A small network was shown many inputs. Here are its activations along a few directions, one row for each input.
Each table varies a few parts of the input and shows all the possible inputs, shuffled.
Descriptions start from the smaller parts, as in this example, which fits no table here: one of 4 places along a line, together with either a single point or one of 11 places around a ring or (one of 3 separate values, together with one of 5 places around a ring).
Shared parts are said once, and a part with two or three values counts as separate values.

Rows:
row 1: 9.4 -10.1 -16.0 7.6 9.1 2.3 -24.4 23.2 -11.7 14.5 3.6 4.8 34.8 -8.7
row 2: 9.2 30.0 54.2 -20.7 -41.7 -13.0 -30.4 9.6 49.5 -27.4 19.9 -21.5 8.1 -42.6
row 3: 1.7 -8.6 -8.4 5.5 3.7 6.0 -22.6 33.3 -18.2 8.9 10.1 9.3 19.5 -11.9
row 4: 2.8 -7.8 -23.7 6.4 3.3 -1.8 -18.3 24.2 -13.3 1.1 21.0 7.1 27.6 -15.4
row 5: -12.6 -0.9 -20.0 5.1 5.8 -8.8 -5.4 16.5 4.2 -9.4 -1.8 -2.0 -11.6 -2.5
row 6: 8.9 28.6 60.9 -23.2 -48.9 -8.5 -9.9 -7.7 54.4 -18.8 11.5 -17.0 -0.8 -35.0
row 7: 2.1 6.0 -9.0 3.0 0.8 12.9 -17.0 12.4 -10.6 18.5 -14.3 10.1 21.4 1.0
row 8: -1.7 -6.4 6.2 2.3 -12.3 1.5 33.1 -32.2 -13.5 1.6 -9.1 -0.6 -9.0 23.5
row 9: 4.4 1.2 -2.1 -10.3 8.1 5.4 38.4 -29.9 4.4 -1.7 -4.0 -24.4 -28.6 25.6
row 10: -3.9 2.6 -9.0 -4.4 2.8 -5.8 15.1 -5.8 -0.7 -4.1 -8.6 7.0 -25.4 3.7
row 11: -13.0 -5.3 -4.7 3.0 13.9 1.3 14.1 0.2 11.0 -7.0 -5.6 -3.0 -22.2 0.6
row 12: 4.5 0.7 4.6 6.6 0.8 11.2 2.2 -12.6 -17.3 18.7 -11.9 16.3 -5.9 1.3
row 13: -7.0 -17.8 -11.1 6.6 6.1 -3.4 -21.5 31.0 -10.0 -15.3 12.2 12.2 13.0 -11.4
row 14: -12.5 -14.2 -12.4 1.4 12.8 -14.5 -22.2 27.3 -3.7 -15.1 18.7 5.8 12.1 -10.6
row 15: 13.4 22.2 51.8 -25.4 -38.7 -17.9 -38.8 35.4 50.2 -33.4 35.2 -20.0 22.9 -49.8
row 16: -3.5 -11.4 -6.2 4.4 -10.2 2.8 10.4 -12.4 -11.5 -1.4 -8.7 11.1 -4.0 -3.5
row 17: 10.6 -1.0 -15.6 3.1 10.5 5.0 -24.7 26.6 -12.0 11.0 0.0 7.3 40.2 -11.6
row 18: 7.1 4.1 -0.5 6.0 2.7 13.0 -3.2 -7.3 -1.9 21.5 -22.8 17.8 11.7 8.5
row 19: -4.7 -0.6 -16.9 -7.9 17.4 6.1 -3.9 10.0 1.9 -10.0 4.4 -13.6 -21.0 -3.8
row 20: -6.6 5.5 3.1 -0.3 5.4 -6.9 36.2 -24.5 2.7 -1.6 -10.5 -7.3 -27.1 32.3
row 21: -10.3 -2.2 5.5 -2.5 -4.2 -7.3 34.5 -36.1 -7.7 2.4 -3.8 -8.6 -9.6 26.2
row 22: -14.8 -5.6 -0.8 2.7 6.8 -6.6 5.5 -15.9 -1.5 -2.8 -3.7 9.7 -11.5 4.4
row 23: -6.8 -10.8 -17.8 -0.5 25.3 -6.5 -7.2 34.1 -1.0 -19.5 16.1 -12.3 6.0 -18.9
row 24: -0.1 -1.2 -9.1 -11.3 11.5 8.4 13.9 -7.4 6.1 -4.2 -2.9 -6.6 -31.2 3.3
row 25: 3.6 1.0 -19.4 10.2 3.1 -0.2 -13.1 -2.9 -15.1 4.4 6.6 8.5 11.6 -9.9
row 26: -3.3 -10.3 -13.5 7.2 -2.5 -1.6 -10.1 4.1 -16.5 -9.8 -0.9 7.0 4.5 -11.1
row 27: 4.2 8.0 11.0 4.1 -2.5 13.8 22.7 -24.1 -2.9 26.6 -23.6 3.1 9.3 36.8
row 28: 13.5 -0.9 12.7 6.8 -0.2 7.0 18.1 -28.6 -4.7 25.1 -19.4 5.5 1.1 38.3
row 29: -4.3 0.2 5.5 -2.6 12.2 -0.5 42.1 -25.5 0.6 -5.2 -7.2 -18.9 -22.8 22.7
row 30: 12.2 34.8 75.0 -25.4 -46.4 -10.3 11.4 -29.9 50.6 -17.0 10.5 -27.2 -6.9 -8.5
row 31: 10.1 3.9 1.0 4.4 -6.7 1.6 28.0 -38.2 -12.5 13.3 -2.1 3.5 -3.6 24.5
row 32: -14.8 -5.9 -13.3 6.0 17.0 -2.4 -5.4 19.3 8.2 -13.7 2.4 -8.6 -12.4 -7.4
row 33: 9.8 2.3 15.9 3.2 -7.1 9.6 24.4 -27.2 -17.4 20.5 -13.1 5.5 -10.4 28.6
row 34: -16.7 -5.3 -10.2 -0.8 1.8 -8.2 -9.9 5.8 -9.2 -6.9 5.4 3.6 -2.2 -4.1
row 35: 2.8 -0.7 -4.5 9.0 2.4 8.3 -17.1 8.5 -19.9 11.9 -4.5 10.6 4.2 -5.9
row 36: -9.9 -4.6 -20.9 -4.2 9.9 -10.5 -8.7 36.2 -2.9 -12.7 12.6 -1.0 -0.3 -9.7
row 37: 4.1 -4.1 -9.4 13.6 5.9 5.9 -23.1 6.7 -5.0 18.4 -10.1 9.6 16.0 3.3
row 38: -2.8 -10.8 -21.1 -5.4 23.5 0.5 -15.6 33.7 9.6 -16.2 18.0 -12.6 -5.9 -10.5
row 39: 10.9 -4.3 -4.6 7.3 -1.0 9.1 2.5 -14.8 -8.6 25.4 -18.1 9.6 12.4 6.0
row 40: 3.9 -0.7 -7.1 9.5 -0.3 3.1 -0.3 -15.4 -4.4 9.6 -1.5 20.5 -4.1 2.5
Question: What is each input in this table made of?
Answer: one of 4 places along a line, together with either a single point or one of 9 places along a line
Question: Changing only the place on the line of 4 turns row 1 into row 39. The same change can be made to row 4. Which row results?
Answer: row 40
Question: Changing only the place on the line of 4 turns row 22 into row 34. The same change can be made to row 24. Which row results?
Answer: row 19
Question: Start at row 27 and move only the place on the line of 9, one step at a time. The first step leads to row 28. Which rows follow, in order?
Answer: row 33, row 31, row 8, row 21, row 20, row 29, row 9
Question: Start at row 27 and move only the place on the line of 4, one step at a time. The first step leads to row 18. Which rows follow, in order?
Answer: row 7, row 17
Question: Which other rows does row 33 become when the place on the line of 4 takes its other values? List them by row number.
Answer: row 3, row 12, row 35

Rows:
row 41: 13.4 0.1 33.1 12.4 -11.8 -1.2 -24.8 24.4 -23.2 17.1 6.6 47.5 54.6 -11.8
row 42: 35.7 -11.1 -34.8 22.9 14.6 17.4 -61.2 31.0 -17.7 27.9 -14.4 -0.4 29.5 -49.1
row 43: -0.1 4.0 52.1 -44.3 -17.6 -5.6 12.5 25.3 30.4 -33.4 32.8 -37.7 32.4 4.7
row 44: 19.5 9.1 -7.6 -12.3 29.6 14.7 -18.8 46.4 46.2 -13.1 22.2 -73.5 -5.9 -39.6
row 45: -15.1 -16.9 7.6 -3.5 -63.8 -38.2 14.7 -22.2 -23.1 -42.8 34.0 9.0 -19.0 -23.9
row 46: -9.1 -10.8 -29.9 20.7 34.4 22.5 49.7 -15.8 -53.0 26.2 -14.1 1.0 -30.0 67.3
row 47: 7.8 -8.3 7.4 -4.0 1.5 5.3 -44.0 36.1 -13.4 31.9 -6.4 37.2 36.6 -23.9
row 48: 11.3 -1.4 7.1 23.8 -1.2 44.1 80.7 -97.0 27.5 59.2 -78.0 21.0 -23.2 53.6
row 49: -21.5 -1.2 -70.9 15.5 51.8 13.3 38.8 -15.2 -36.2 30.9 -38.0 3.1 -14.4 54.5
row 50: 2.3 -29.1 -43.2 14.4 43.7 14.6 38.6 -15.0 -48.0 37.1 -29.7 -2.9 -41.5 61.4
row 51: -13.8 -21.1 -85.4 22.3 78.1 8.3 25.3 -26.8 -30.7 35.2 -35.3 -15.7 -12.2 28.5
row 52: -28.1 4.9 -25.1 3.7 -14.1 -9.1 -14.8 18.9 0.0 -35.2 12.7 14.8 -51.6 -40.1
row 53: -17.3 -24.6 15.2 -2.0 -46.6 -28.6 -10.1 -15.3 -11.9 -48.0 32.4 14.7 -30.5 -5.9
row 54: -31.5 -23.4 -5.3 -4.8 -13.5 -30.5 -9.8 17.1 15.0 -36.5 0.8 25.6 -41.6 -33.6
row 55: 13.3 -17.2 -80.6 9.5 62.8 26.8 35.5 -23.0 -46.3 21.5 -34.3 -3.7 -27.6 37.9
row 56: 2.2 19.3 23.6 -29.8 12.4 -11.8 -14.9 43.9 53.6 -7.0 27.9 -45.4 -1.8 0.3
row 57: 14.7 23.0 46.7 -24.7 -3.3 -25.7 5.4 32.1 42.7 -22.7 35.7 -32.8 13.3 12.4
row 58: 32.8 -10.9 21.1 0.4 -41.7 3.1 -42.9 5.6 -38.1 16.6 12.1 26.3 49.0 7.4
row 59: 1.9 0.1 56.9 -34.9 -29.1 -9.0 26.4 13.0 20.4 -26.3 42.5 -54.4 40.2 -5.5
row 60: 24.9 8.2 -36.2 16.0 19.7 12.1 -64.4 18.7 -3.1 20.9 -2.5 20.9 49.0 -28.4
row 61: 23.0 30.6 65.1 4.6 -45.7 33.2 -24.4 -56.7 34.3 49.6 -54.4 37.6 29.5 -17.0
row 62: 9.0 -29.9 -31.6 5.8 8.3 4.0 54.9 -42.1 -62.4 18.1 -16.0 4.9 -9.6 80.0
row 63: 2.3 3.2 20.8 7.2 -13.1 13.1 -37.3 36.0 -17.5 17.5 -1.6 34.2 46.9 -12.2
row 64: -11.7 30.8 61.3 8.1 -48.0 -13.6 1.7 -72.7 49.0 -20.8 -56.2 21.9 -51.4 -30.2
row 65: -14.7 21.8 50.2 -29.2 5.2 10.6 5.4 50.0 41.6 -25.6 34.5 -40.1 10.5 -5.2
row 66: -32.2 -29.1 -31.4 28.9 17.7 -11.9 -24.4 11.5 20.2 -41.0 0.0 -4.8 -30.2 -64.9
row 67: 9.2 -16.9 -21.4 18.0 31.5 2.0 61.6 -28.0 -58.1 23.9 -9.9 15.7 -24.9 69.4
row 68: 9.7 20.9 -29.0 3.7 -4.5 3.6 -51.2 35.0 -9.5 27.9 -13.2 30.6 44.0 -20.8
row 69: -16.9 -0.3 -51.0 3.3 7.3 -27.3 -27.3 -0.9 23.8 -44.8 11.7 19.2 -30.4 -41.6
row 70: 21.1 4.3 6.7 4.1 -53.0 -21.5 -23.4 -8.1 -32.6 23.8 12.6 25.5 78.0 -2.9
row 71: -24.7 -5.7 14.1 20.9 -23.8 -46.3 -6.5 -4.2 10.4 -42.8 25.6 27.6 -26.3 -7.8
row 72: 10.4 -34.9 -27.3 16.4 -3.7 1.3 69.1 -54.8 -71.3 26.3 -4.9 -11.9 -1.7 69.9
row 73: -19.9 28.2 20.5 -34.1 23.2 20.4 -1.8 54.7 44.6 -16.3 29.1 -41.2 8.7 -25.9
row 74: -29.1 -1.9 7.8 4.6 -26.9 -16.6 -10.1 11.6 -1.1 -40.3 29.9 17.3 -50.9 -20.0
row 75: 12.4 8.1 1.1 -31.8 33.4 16.7 -12.7 42.2 54.8 -29.4 20.1 -49.0 11.9 -28.5
row 76: 9.0 77.9 92.7 -31.7 -13.7 9.6 4.3 -55.5 82.8 14.5 -14.2 -42.0 -9.6 -8.5
Question: Changing only one part turns row 65 into row 74. The same change can be made to row 44. Which row results?
Answer: row 66
Question: What is each input in this table made of?
Answer: one of 4 separate values, together with either a single point or one of 8 places along a line
Question: Which other rows agree with row 42 in the choice among 4 separate values? List them by row number.
Answer: row 41, row 47, row 58, row 60, row 61, row 63, row 68, row 70
Question: Start at row 51 and move only the place on the line of 8, one step at a time. The first step leads to row 55. Which rows follow, in order?
Answer: row 49, row 50, row 46, row 67, row 62, row 72
Question: Which other rows does row 76 become when the choice among 4 separate values takes its other values? List them by row number.
Answer: row 48, row 61, row 64
